arr =
[[123 123 123 125 126 127 132 122 130 123 128 127 129 136]
 [122 126 124 132 138 129 132 129 140 121 124 127 127 137]
 [153 145 154 130 112 133 117 137 108 154 141 136 132 108]
 [128 126 123 126 131 132 136 134 125 133 133 134 133 131]
 [127 131 131 134 135 128 127 128 139 122 124 125 126 131]
 [123 124 122 128 132 128 134 125 133 123 127 128 130 136]
 [134 139 150 140 124 121 107 116 143 115 118 115 115 123]
 [119 123 120 129 138 129 136 127 140 120 125 127 129 139]
 [131 130 131 129 127 129 127 129 127 130 129 129 128 127]
 [133 127 127 125 121 131 133 132 115 139 139 136 134 127]
 [119 123 119 130 138 128 136 127 140 119 124 127 129 139]
 [143 154 149 140 151 137 123 146 146 138 120 131 132 119]
 [126 123 114 123 134 136 146 140 121 139 138 140 139 135]
 [127 124 119 124 132 134 141 136 123 136 135 136 136 133]]
arr[0][0] -> 123
arr[9] -> [133, 127, 127, 125, 121, 131, 133, 132, 115, 139, 139, 136, 134, 127]
arr[1][1] -> 126
arr[13][2] -> 119
arr[4][12] -> 126
arr[13] -> [127, 124, 119, 124, 132, 134, 141, 136, 123, 136, 135, 136, 136, 133]
arr[5][6] -> 134
arr[:, 0] -> [123, 122, 153, 128, 127, 123, 134, 119, 131, 133, 119, 143, 126, 127]
arr[3] -> [128, 126, 123, 126, 131, 132, 136, 134, 125, 133, 133, 134, 133, 131]
arr[13][6] -> 141
arr[8][2] -> 131
arr[2][0] -> 153
arr[13][5] -> 134
arr[2][13] -> 108
arr[0][1] -> 123
arr[0] -> [123, 123, 123, 125, 126, 127, 132, 122, 130, 123, 128, 127, 129, 136]
arr[:, 8] -> [130, 140, 108, 125, 139, 133, 143, 140, 127, 115, 140, 146, 121, 123]
arr[9][10] -> 139
arr[4] -> [127, 131, 131, 134, 135, 128, 127, 128, 139, 122, 124, 125, 126, 131]
arr[1][6] -> 132
arr[:, 6] -> [132, 132, 117, 136, 127, 134, 107, 136, 127, 133, 136, 123, 146, 141]
arr[10] -> [119, 123, 119, 130, 138, 128, 136, 127, 140, 119, 124, 127, 129, 139]
arr[11] -> [143, 154, 149, 140, 151, 137, 123, 146, 146, 138, 120, 131, 132, 119]
arr[8][9] -> 130
arr[:, 10] -> [128, 124, 141, 133, 124, 127, 118, 125, 129, 139, 124, 120, 138, 135]
arr[4][6] -> 127
arr[:, 7] -> [122, 129, 137, 134, 128, 125, 116, 127, 129, 132, 127, 146, 140, 136]
arr[8][3] -> 129
arr[3][4] -> 131
arr[0][11] -> 127
arr[3][8] -> 125
arr[8][11] -> 129
arr[0][13] -> 136
arr[11][13] -> 119
arr[6][3] -> 140
arr[9][2] -> 127
arr[12] -> [126, 123, 114, 123, 134, 136, 146, 140, 121, 139, 138, 140, 139, 135]
arr[7][2] -> 120
arr[5][1] -> 124

data =
[[130 128 130 136 134 126 124 138 128 127 128 132 125 132 136]
 [121 125 124 126 126 142 120 118 130 128 126 122 126 134 130]
 [126 139 124 128 137 131 134 106 123 120 129 126 125 122 138]
 [127 133 135 123 136 130 127 124 127 121 126 130 132 128 116]
 [131 140 125 125 125 123 118 125 136 126 125 128 128 137 131]
 [128 115 135 123 138 128 146 127 122 129 125 129 134 117 112]
 [129 129 132 127 130 125 136 137 127 128 130 125 129 127 123]
 [133 141 133 129 134 118 121 125 130 128 130 132 130 131 119]
 [125 133 143 140 134 146 125 136 132 130 130 112 128 133 119]
 [128 125 117 123 107 137 132 132 131 130 130 122 130 132 137]
 [130 120 130 115 137 123 117 131 137 126 125 133 132 142 118]
 [132 132 128 125 126 125 132 116 124 131 125 134 124 123 134]]
Indices start at 0.
(0, 0): 130
(10, 2): 130
(6, 0): 129
(7, 10): 130
(4, 5): 123
(9, 1): 125
(8, 13): 133
(4, 7): 125
(7, 8): 130
(0, 13): 132
(6, 13): 127
(7, 5): 118
(2, 14): 138
(2, 12): 125
(0, 7): 138
(2, 13): 122
(7, 1): 141
(9, 12): 130
(11, 6): 132
(5, 13): 117
(11, 12): 124
(5, 3): 123
(1, 5): 142
(3, 6): 127
(1, 2): 124
(11, 11): 134
(5, 6): 146
(7, 13): 131
(9, 2): 117
(0, 11): 132
(10, 1): 120
(0, 14): 136
(10, 12): 132
(4, 4): 125
(0, 5): 126
(5, 14): 112
(1, 14): 130
(10, 14): 118

grid =
[[128 123 126 132 135 136 122 127 126 129 133 131 125]
 [129 135 126 134 118 116 130 148 145 145 130 144 122]
 [127 129 130 128 129 130 131 126 130 129 129 125 135]
 [129 134 127 136 119 115 130 148 145 146 130 143 122]
 [125 135 139 134 116 108 145 129 137 137 119 120 151]
 [157 154 151 112 138 147 151 116 125 119 134 112 144]
 [120 123 118 133 127 129 120 139 132 134 131 142 117]
 [116 117 119 139 125 120 119 137 132 135 127 138 122]
 [128 129 126 126 129 132 127 129 128 126 129 129 126]
 [128 128 128 126 128 129 129 124 126 125 127 125 130]
 [133 127 124 128 138 142 121 132 126 126 136 136 117]
 [130 133 130 133 126 125 132 137 135 135 130 136 127]
 [109 111 114 144 123 115 114 141 133 139 126 144 118]
 [133 123 137 123 150 153 129 103 110 109 133 109 145]]
Rows and columns are counted from 0.
(0, 0)	128
(1, 4)	118
(5, 4)	138
(3, 6)	130
(9, 9)	125
(7, 0)	116
(1, 1)	135
(13, 9)	109
(4, 2)	139
(12, 6)	114
(0, 3)	132
(3, 5)	115
(8, 5)	132
(10, 1)	127
(4, 7)	129
(5, 1)	154
(11, 1)	133
(8, 11)	129
(2, 7)	126
(1, 12)	122
(6, 12)	117
(5, 5)	147
(0, 11)	131
(13, 2)	137
(12, 10)	126
(12, 7)	141
(0, 7)	127
(9, 3)	126
(7, 7)	137
(11, 0)	130
(7, 3)	139
(1, 3)	134
(5, 9)	119
(9, 2)	128
(6, 11)	142
(13, 4)	150
